Here are a small network's activations along a few directions, averaged over the inputs that share one value of a field.
Values that are neighbours, or in one group, have similar rows; names and order tell nothing.
Random noise pushes rows far along 5 fixed directions. That doesn't count. These rows show it; they differ only by the noise:
[-184 -209  -31  141  145 -106 -206  267   -1 -184   98 -154  -80 -280
 -199 -117 -180  211  111]
[-140 -190   23   94  -45   13  -13  365  -81  -90   50 -236 -213 -264
  130  137   14  116  -49]
[-247  177  -24  220  320  -44  433  341 -490 -273 -165 -122 -135 -380
 -313  -42 -231 -178 -479]
[-119 -567  252   -6    6  -62  271  247  -40   24  367  -37 -359 -238
  223 -201 -276   82  215]
[-298 -382   88 -281 -167  117  150 -281  286  122   39  192 -130  337
  220 -154 -424 -173  349]
[-218 -534  110 -456 -665  315  -49 -237  557  344   44   39 -260  539
  859  291  -41  -86  491]
[-116   68 -165  244  283   94 -171  171 -184 -172 -320 -220  169 -312
 -489   67   86 -141 -338]


Values of Fako:
n17: [ 288 -299   60  -88 -112 -221 -523   -8  134  -63   29  -51   67  110
  106   99  562  -53   40]
n3: [ 224 -313  206  -30   39  239 -145 -232 -184  329   52  121   65  -30
   64 -112  443   20  -36]
n14: [ 164  203   49  281  -41  -12  352  396 -452  -27  320 -199 -330 -339
  318  229   76  460 -161]
n16: [ 350  -61  -21 -146  -51  198 -472 -229  524  163  126   70  359  219
   10   50  212  214  506]
n15: [  33 -135  230  -51 -157  390  403  155 -219  316   64  -61 -338 -150
  506  397  176 -148 -297]
n10: [ 262  216  -42  -53  284   82 -370 -449  355   47 -377  170  626  250
 -499 -201  133 -428    1]
n6: [ 188 -242   51  167 -513  -82 -539  290  194   84  221 -235   23  -32
  554  414  426  396  244]
n9: [ 266 -119 -238  -15  110  129 -399 -254  544  228   50   84  268   38
 -447 -171  -75   20  485]
n18: [ 475 -238  246  -26 -443  -39 -128  266  115  102  205 -383 -199  -67
  645  352  934  126 -144]
n11: [  -2  -33 -271  159   12 -340 -815  134  370  -80  -62 -418  314 -336
 -412  131  264  289  180]
n2: [-182  539 -216 -174  200   10  144 -426  285   44 -532  192  289  339
 -489 -135 -296 -470  -60]
n4: [-130  393 -185  132 -389   21 -378   78    0  -10   61 -181   42  127
  380  406  122  433   88]
n1: [ -86  763 -301  -93   61 -226  312   -3 -159 -362  -29  153 -101  285
   50  -95 -171  216 -134]
n8: [  63   28  179  138  133 -278  -92  394 -481 -313  144  -13 -100 -351
  -58  -87  278  278 -210]
n7: [ -58 -396  179  164  244  -43  357  286 -246   28  150   -9 -139 -375
 -151 -317 -208 -134 -101]
n13: [ 127 -123  305   68   48 -525  390  207 -204 -151  353   99 -112 -136
  150 -183 -289  -48  -77]
n5: [ 251 -394 -251  -23 -152  283 -922 -331  718  316  155  -44  218   54
 -193  143  146  354  657]
n12: [  58  466 -137  -31 -149  239  111   35 -377   45 -212  -53 -151  141
  272  241  370  197 -352]
A value of Fako combines one of 6 hidden first parts with one of 3 second parts; all combinations occur once.
n8 and n7 share the first part; n8 and n1 share the second. Which value has the first part of n1 and the second part of n7?
> n9
n15 and n4 share the first part; n15 and n11 share the second. Which value has the first part of n11 and the second part of n4?
> n13
n18 and n2 share the first part; n18 and n12 share the second. Which value has the first part of n12 and the second part of n2?
> n5

Values of Gubal:
v1: [   7  259   -3  -59 -295  326   20  133  -64  117    1  -20 -205  168
  538  408  171  258  -88]
v5: [ -27 -268  249  -78  247 -461  259   -1 -141 -228  453  263 -188   23
    5 -505 -428  119  210]
v7: [  63  371 -187  283  190  -45 -156  131 -209 -115   -5 -286  -41 -271
 -225  -16  168  404 -202]
v3: [   1  497 -193   74 -143  -63  -44  390 -154 -164 -242 -324   -2 -155
   91  446  188  104 -264]
v8: [ 444 -739   24   59  167  302 -141 -169   58  394  211   33  227 -149
 -152 -154  375  -16  226]
v2: [   2 -500  -15  -15 -101  -62 -484  175  277  172  254 -171 -109 -271
    5  -11   40  243  341]
v12: [  59   39  164 -206  -54  -45  359  -38 -129 -150 -154  217 -112  268
  166 -121  142 -308 -177]
v11: [ 407 -265  122  223  256  160  155  -21  -18   95   50  -63  123 -315
 -350  -79  168 -367 -204]
v4: [-142 -152  238  -73  326 -284  534   67   40  -87  375  182 -191 -195
 -154 -564 -569   49  201]
v9: [ 135  142   32  272   42 -245 -354  101 -184 -163  -20 -192  137 -174
 -125   54  253  141  -73]
v6: [-422  165  -85   31  114 -144 -202 -101   41 -198 -117  149  201   49
 -367 -155 -508   22  161]
v10: [-118  -66 -175   96 -275  156 -430  188  198  108 -155 -249   37  -92
  157  424  332   76  -42]
The values of Gubal form 4 separate groups.
List the group mates of v3, in the order listed.
> v11, v4
List the group mates of v8, in the order listed.
> v1, v7
List the group mates of v2, in the order listed.
> v6, v10
